A small network was shown many inputs. Here are its activations along a few directions, one row for each input.
In each table, some parts of the input vary, and every possible input appears once, in random order.
A made-up example of a description, with smaller parts first: one of 4 places along a line, together with either a single point or one of 9 places along a line or (one of 3 separate values, together with one of 5 places around a ring).
Shared parts are said once, and a part with two or three values counts as separate values.

Table:
r1: [ 61 -19   4 -51  16  -5  17  -6 -10  25  11   9  -4  -2   1]
r2: [-53   0  10  25  -5  18 -19   5  30  -9 -12   9  -7 -35 -39]
r3: [-30 -26  -3   2  16  22 -26  41   7   2 -18 -59  12  26  11]
r4: [ 44  -5   3 -44  22  -5 -21  -3   2  45  -1  -2 -22  -9   5]
r5: [-50 -24  11  26   1  19  20  15  14 -26  13 -24  18  11 -17]
r6: [ 29 -28  10 -53  25   3  18  15 -15   2  -1 -39   9  28  25]
r7: [ 19 -21   2 -45  21  12 -25  27   3  21 -10 -41   2  20  20]
r8: [  1  17 -28  27   2 -15   0 -27 -55 -85 -24   4 -10  14  63]
r9: [-41 -23   1  16  -4   4  22  -3  15 -26  10  15  -3 -22 -39]
r10: [ 23  16  -9  10 -24 -20  37 -16 -15  23  25  48   5 -13 -27]
r11: [-28  24  17  26 -27 -12 -29 -17  23  17   7  33 -18 -43 -34]
r12: [-12  22 -35  38   8  -7 -50 -20 -36 -72 -28   5 -26   3  58]
r13: [ 16  28  -9  17 -24 -16   4  -8  -1  42  15  47  -6 -21 -21]
r14: [-57 -12   1  36   7  26 -22  20  34  -3  -3 -35  11  16  -1]
r15: [-15  26  25  22 -21 -22  23 -23  14  -7  11  34   1 -31 -31]
r16: [ 53  32  -9 -18  -9  -8  -5  -6   5  40  11  30   5   6   7]
r17: [ 53  27   7 -27 -18 -11  40 -16 -12  28  12  29  10  12   9]
r18: [-12 -34   1  -5  12  17  18  22  -2 -18 -17 -62  25  39  12]
What do these inputs look like to the network?
Answer: one of 2 separate values, together with either a single point or one of 8 places around a ring
List by row number the other rows that have the choice among 2 separate values in common with r8.
Answer: r1, r5, r6, r9, r10, r15, r17, r18
Change only the choice among 2 separate values in r17. List by row number the other rows that result.
Answer: r16

Table:
r19: [ -3  -9   6  -7   3   9  -9  19  32  31  -2 -14   2  -4 -21]
r20: [-17   6   6  21  -4  -7 -16   4  19  11  13  22  -2 -18 -27]
r21: [-64 -26 -27  34  30  32 -33  38 -29 -71 -34 -82  16  47  57]
r22: [  8 -15   4 -14  -5   0  42  -1   4   4  15  -1  11   6 -14]
r23: [ 51   0  -4 -30   0  -4  -6  -7 -10  28   4  23  -8  -2   6]
r24: [-14  -3  10   2  -2   1 -18  10  25  18  13   5   7  -6 -16]
r25: [ 52   7   5 -44   8  -4  -3   4  -7  43  -2   1  -1   9  17]
r26: [-84 -43   4  15  40  34 -37  28   2 -75 -35 -87  -5  16  27]
r27: [-26  26   6  36 -12 -17 -15  -7  14  -2  -3  30  -6 -31 -16]
r28: [  5  -3  -3   6 -15  -6  39 -12  -6  -7  11  14   3  -2 -16]
r29: [ 16 -15   9 -23  -6   4  46   2   6  15  12 -15   9  20 -10]
r30: [ 42  17 -15 -18  -5  -9  -9 -25 -19  21   2  29 -11 -11   8]
r31: [ -2  29   6  19 -19 -10  32 -26 -15 -20   7  27  -3  -7  -9]
r32: [ 35  29  -7   2 -12 -22 -14 -27 -17   3  -1  47 -13 -18  13]
What do these inputs look like to the network?
Answer: either one of 2 separate values or (one of 3 separate values, together with one of 4 places along a line)

Table:
r33: [  5 -30  -1 -17  20  13   8  28  -3   0   6 -38  21  39  16]
r34: [ -8   0 -25   5  18   1 -26  12 -23 -26  -3 -13  -1  14  33]
r35: [ 10  23   4   8 -21 -20  28 -14   0  27   9  22   8 -16 -23]
r36: [-45 -16   4  19  10  17 -15  -1  11 -30 -15 -14  -8 -19  -9]
r37: [ 14 -19 -14  -9  23  10  -6  15 -18  -8  -4 -33   6  30  27]
r38: [-23 -23  22 -14  16  11   9  20  16 -20   2 -33   9   9  -1]
r39: [ 46   4  13 -46   4 -12 -25 -11  23  62   8  21 -21 -31 -20]
r40: [-32   7  -8  42  -1   7 -35  15   3 -31   3   4  -1   7   0]
r41: [ 34  12  -9  -5 -11  -7  19  -7  -2  14  17  41   2  -4  -8]
r42: [  9  27   5   9 -21 -17  23 -16  -6  28   6  30  -2 -12 -10]
r43: [-26  -7  16  -2   4  17   7  24  16  -1  -7 -44  16  19   1]
r44: [ 20  14  -2   9 -11 -17  21  -8  -5  18  22  37  -1  -7 -20]
r45: [ 48  12 -14 -10 -14  -5  17  -6  -3  11  15  34   6  -3 -12]
r46: [ 39   7   4 -23 -13  -5  18 -23  -6   2  10  33  -3 -17 -11]
r47: [ 41  21   5 -31  -6  -8 -27  -3  16  76   0  17 -11 -20 -10]
r48: [  9 -10 -11  -8  12  11   0   8 -18  -1 -22 -37   4  25  34]
r49: [-41 -26  -7  16   9  21  -8  21  14 -10   3 -23   9   5 -16]
r50: [ 20  22   2   4 -20 -15  25 -12  -8  22  -1  33  -2 -10  -7]
r51: [  9 -22   1 -22  20   5  -3  -3 -21 -19 -15 -29  -8  12  27]
r52: [ -1 -31  14 -27  20   9  11   9  -6 -12  -5 -39   3  21  14]
r53: [ 16   7  -3   6 -12 -17  23  -8   1  20  29  35  11 -12 -24]
r54: [-28   1   7   4   9   0 -25  -7  -6 -41 -13  -7  -5  -4  25]
r55: [-43  -5  -6  32  -1  19 -14   5  15 -15 -23 -25  -2  -3  -8]
r56: [-42 -12 -10  32   7  22 -24  15  12 -21  -5 -12   2  -1 -12]
r57: [-17 -20   8   0  17  17   1  30  18  -8  13 -34  20  31  -4]
r58: [ 17   9  12  -4  -8 -20  25 -20  -4   8  12  35 -11 -19 -20]
r59: [ 49   8  -5 -31   3  -9 -32   7  21  68  17  23  -8 -20 -17]
r60: [-44 -20  -2  14  -2  22  -3   9  16  -1 -12 -37   5   5 -12]
r61: [-12   7 -19   5   1  -3 -17  -1 -21 -16 -21 -30  -8  13  37]
r62: [-42 -33   8   3   8  16   1   2  14 -17  -5 -27  -6  -8 -15]
r63: [ 27  24   0  -5 -20 -11  24 -21  -1  21   0  32  -2  -2  -1]
r64: [-38   0  10  28  -1  -3 -26  -5   6 -40  -3  -3 -15  -9   5]
r65: [-22   6 -11  20  13   5 -33   9  -6 -29   0  -4   8  15  23]
r66: [ 15   7  10  -6 -12 -23  28 -17   0   8  14  28   1 -23 -33]
r67: [ 25  13  -4   5 -12 -15  18 -10  -4  16  18  43  -3  -3 -10]
r68: [ 37  21  -4 -11 -21  -5  19 -18  -4  20   0  24   4  -5  -5]
r69: [ -4 -20   5 -15   3  14  11  20  -4   8 -12 -45  18  30  20]
r70: [ 24   8  11  -8 -10 -18  27 -20  -4   6   9  39 -13 -16 -10]
r71: [-38  14   1  40 -12   3 -26   6   6 -23 -14  -9  -1   1   6]
r72: [-26  19  -5  20   3   2 -23   2 -10 -24 -23 -18   1   4  28]
r73: [-13  -9 -11 -10  19  -3 -21  -4 -25 -39 -17 -13 -13  -2  31]
r74: [ 33   7   8 -17 -11 -11  26 -20  -2   1   7  36  -8 -16 -12]
What do these inputs look like to the network?
Answer: one of 3 separate values, together with either a single point or one of 5 places along a line or one of 8 places around a ring
The inputs of r40 and r71 match in every part but the choice among 3 separate values. If r37 is changed in the same way as r40 into r71, which row does it become?
Answer: r48
The inputs of r63 and r74 match in every part but the choice among 3 separate values. If r69 is changed in the same way as r63 into r74, which row does it become?
Answer: r52
Change only the place on the line of 5 in r50. List by row number the other rows that result.
Answer: r35, r42, r63, r68

Table:
r75: [-34  -9 -24  28  23  16 -38  17 -18 -58 -25 -37 -19  13  51]
r76: [ -8   4   0 -30 -25 -31  62 -26  -2 -33  13   0  12   2 -22]
r77: [-13 -12   4  29   2  -5 -27  16  24  48  23  19  -9 -13 -17]
r78: [ 33  23 -12   4  -7  -7 -37   8 -23  16  10  32   4   9  23]
r79: [-68 -27   6  33   4  33 -51  31  22 -37 -27 -46   5  10   0]
r80: [ 31 -29  31 -82  10  -1  26  16  10  33  14 -22   6  25  16]
r81: [-49 -25   3  -1  22  18  10  15 -10 -54 -10 -72  24  29  24]
r82: [ 17  32 -11  28  -4  -6  -1 -15 -16   5  -9  43  -4 -20  21]
r83: [ -8  35  -1  35 -21  14   4 -10  24  25   3  11  10 -15 -31]
r84: [ 21 -23  24 -15  37  20 -22  15  25  48   1   3 -14 -36 -11]
r85: [ 27  33   0  20  -2 -22  10 -41 -23 -37  -4  35 -33 -26 -19]
r86: [ 16 -12   3 -21  -8  -5  19  22   0  20  25   6  25  44   7]
r87: [ 68  -5  -7 -25  19   4 -26 -12 -28  27 -15  -4 -21 -12  24]
r88: [  2  10 -11  -8 -22 -16  57  -5  -1   7   0  -5  19  20  -7]
r89: [-35   4  -6   5 -29 -13  14 -31  15 -12   0  38  -4 -31 -58]
What do these inputs look like to the network?
Answer: one of 3 separate values, together with either a single point or one of 4 places along a line
The inputs of r89 and r85 match in every part but the choice among 3 separate values. If r79 is changed in the same way as r89 into r85, which row does it become?
Answer: r75
List by row number the other rows that have the choice among 3 separate values in common with r80.
Answer: r76, r81, r86, r88
A walk changes only the place on the line of 4. It starts at r89 and steps to r83. List the rest of the walk in order.
Answer: r77, r84

Table:
r90: [-39   3  -1  24   5   3 -26   4   6 -18  -9  -6  -5 -11   3]
r91: [-56 -14  -2  38  -1  15   3   5   8 -42  -3 -17   4  -1 -13]
r92: [-32 -36   6  -6  12  24   7  19  17 -17   3 -44  14  21  -6]
r93: [ 48  -3  -2 -31   4 -11  31  -5 -29  14 -11  -3  -2   6  15]
r94: [-12  16  -7  17  -4   3 -25  -5   1 -14 -10   5  -4  -5  11]
r95: [ 42  21  18 -14 -34 -18  33 -24  34  76  32  63  -3 -39 -68]
r96: [ 36  -6  -2 -18   8   1  10  14 -13  15  -2  -7   4  16   5]
r97: [ 21  20  -6   9  -9 -18  13 -23 -27 -28   0  34 -11  -8  13]
r98: [-17 -22   8 -21  21  10 -23  17  13   6  -4 -32   0   5   7]
r99: [  8  -3   2 -23   7   6 -20   8   7  16   0 -19   3  17  21]
r100: [  1  24 -15  25  -9 -14  -4  -9 -16  -9   4  26   1  -1  11]
What do these inputs look like to the network?
Answer: either a single point or (one of 2 separate values, together with one of 5 places along a line)
